These are the activations of a small neural network, seen along a few directions. Each row is one input.
In each table, some parts of the input vary, and every possible input appears once, in random order.
A made-up example of a description, with smaller parts first: one of 8 places around a ring, together with either a single point or one of 9 places around a ring or (one of 3 separate values, together with one of 6 places along a line).
Shared parts are said once, and a part with two or three values counts as separate values.
In the rows, 100 means zero.

Other details of the inputs shift rows strongly along two fixed directions, in all tables alike. That doesn't count.
To show where, the next rows are all for the same input, with only those details redrawn:
 80 135  93  94  70  99  86  67 105  79  55  42 112
111  90 119 118 126 121 120  86  77 127 138 140 100
114  92 106 107 116 119 117  82  72 122 118 116  98
 88 119 111 110  95 107  99  76 100  98  96  90 110
111  90 119 118 126 121 120  86  77 127 137 139 100
140  77  64  69 104 126 124  74  35 125  73  61  83
 74 125 140 136 107 105  97  83 121  99 131 132 118
 70 128 141 138 105 103  95  83 125  97 130 132 120

A family of inputs:
R1: 131  65 104 105 128 117 108  85  72 126 106 125 101
R2:  85 123 101  88  73 105  83  89 101  72  38  40 118
R3: 122  73 112 107 135 128 115 103  62 126 120 136 100
R4:  76 124 149 132 102 111 105  95 121  96 128 130 122
R5:  85 108  95  98  98  76  88 118 118  81 100  95  97
R6: 113  98  78  71  94  83 109 115  86  74  57  45  95
R7: 107  93  69  75  84  74  88 105 109  81  65  58  92
R8:  71 134  73  77  36  62  61 107 152  61  53  33  98
R9:  98 105  75  67  76  83  95 123 101  72  56  43  93
R10:  81 108 110 107 104  82  92 130 124  82 118 116 101
R11:  87 110  87  91  76  78  84 120 128  93 109 100  87
R12: 127  81  92  95 127  96 138 115  72 110 133 116  84
R13:  84 121 125 119 100 112 103  88 105  98 114 111 115
R14:  89 110 112 111 101 100  83  78 108  92  83  97 116
R15: 108  94 111 115 130  84 127 109  98 105 148 135  92
R16: 125  87  91  84 111  93 137 115  77 100 110  89  87
R17:  96 106 123 123 112 108 106  76 104 111 126 131 109
R18:  55 139 113 109  54  98  55  94 149  87  91  95 112
R19: 108  82 103  98 100 129  95 112  82 138 133 140  84
R20:  77 109 129 123  82 108  71 103 139 113 132 144 107
R21: 102  92 112 116 130  75 106 109 112  93 128 133 102
R22: 127  77  47  57  94  85 103 106  73  96  62  53  77
R23:  99  89 112 105 110 124  95 109  88 116 114 128 102
R24:  56 132 144 144 104  52  75 105 176  58 121 128 129
R25:  55 151 105 103  63  86  57  73 132  55  33  33 129
R26: 136  80  59  71 108  85 130  92  67 104  90  69  78
R27:  56 136 140 136 107  66  84 121 156  59 123 122 124
R28: 120  79 119 119 123 116 118  79  88 128 134 142 102
R29:  86 116  74  77  65  80  82 122 117  85  86  68  84
R30: 119  79  82  77  89 135 100 115  64 135 107 108  80
R31: 142  54  56 101 144  93 138 111 101 105  78 113  95
R32:  58 138 114  99  56  76  75 136 155  67 100  86 103
R33:  99 113  92  93  88 109 101  73  84  98  75  65 103
R34: 121  66 102 101 125 124 104  97  73 135 123 144  92
R35: 120  82  74  62  83 127  99 101  59 108  50  53  91
R36: 110  79 102  99 115 123  98 101  75 125 111 125  94
R37: 130  63  86  87 109 121 100  91  71 128  94 108  92
R38: 134  64  57  98 123 122 120  82  92 108  42  87 105
R39: 120  86  55  57  78  99 104 132  75 106  87  68  69
R40:  86 107 120 121 124  73  99 115 121  83 125 125 107
R41:  95 103 124 128 117  71 112 101 133  92 143 136 106
R42: 116  86  79  64  70 132  97 114  69 122  77  75  83
Q: The inputs of R12 and R13 match in every part but one. If R26 is changed in the same way as R12 into R13, which row does it become?
A: R17
Q: The inputs of R36 and R5 match in every part but one. If R20 is changed in the same way as R36 into R5, which row does it become?
A: R8
Q: Describe the family of inputs behind these rows.
A: one of 2 separate values, together with either a single point or (one of 4 places along a line, together with one of 5 places along a line)
Q: Which other rows does R16 become when the choice among 2 separate values takes its other values? List them by row number.
A: R4

A family of inputs:
R43:  58 153 117 108  70  86  74  70 135  54  47  37 131
R44: 113  84 110 114 131  95 129 113  96 113 151 145  88
R45: 131  76  64  84 107 110 116  89  67 116  73  81  88
R46:  93 116  99 101  93 101 100  72  97  98  78  77 109
R47: 105 110  57  54  61  93  99 110  79  86  50  22  82
R48:  98  95  92  90  85  92  85 106 110  97  87  90  94
R49: 128  83  64  70  99  96 115 107  64 104  93  71  79
R50: 136  75  64  74 103 118 109  94  64 116  77  77  89
R51:  46 140 117 122  78  65  70  96 172  58  83  91 125
R52:  73 130 111 110  81 102  79  76 113  82  85  78 116
R53:  47 153 131 117  66 101  66  86 136  75  85  85 123
R54: 113  94  81  73  84  89 107 109  84 103  94  74  85
R55:  92 105 140 128 111 116  97  90 105 119 144 151 107
R56: 116  83  74  70  95 109  96 115  81 109  82  86  84
R57: 137  62 100 100 144 100 143 119  62 121 146 141  85
R58:  67 114 144 135 102 112  87 115 141 100 140 150 117
R59: 115  79 122 118 121 118 108 109  98 131 146 162  99
R60: 141  63  61  69 117  99 118 104  60 108  68  76  83
R61:  77 112 144 146 121  94  99 104 138  90 130 152 123
R62: 112  74 109 114 131 102 104 118  98 121 139 153  92
Q: Describe the family of inputs behind these rows.
A: one of 4 places along a line, together with one of 5 places along a line
Q: The inputs of R57 and R61 match in every part but the place on the line of 4. If R49 is changed in the same way as R57 into R61, which row does it become?
A: R50
Q: Which other rows does R59 become when the place on the line of 4 takes its other values? List them by row number.
A: R48, R54, R55
Q: Start at R53 and move only the place on the line of 5, one step at a time. The first step leads to R55. Which rows follow, in order?
A: R52, R46, R43
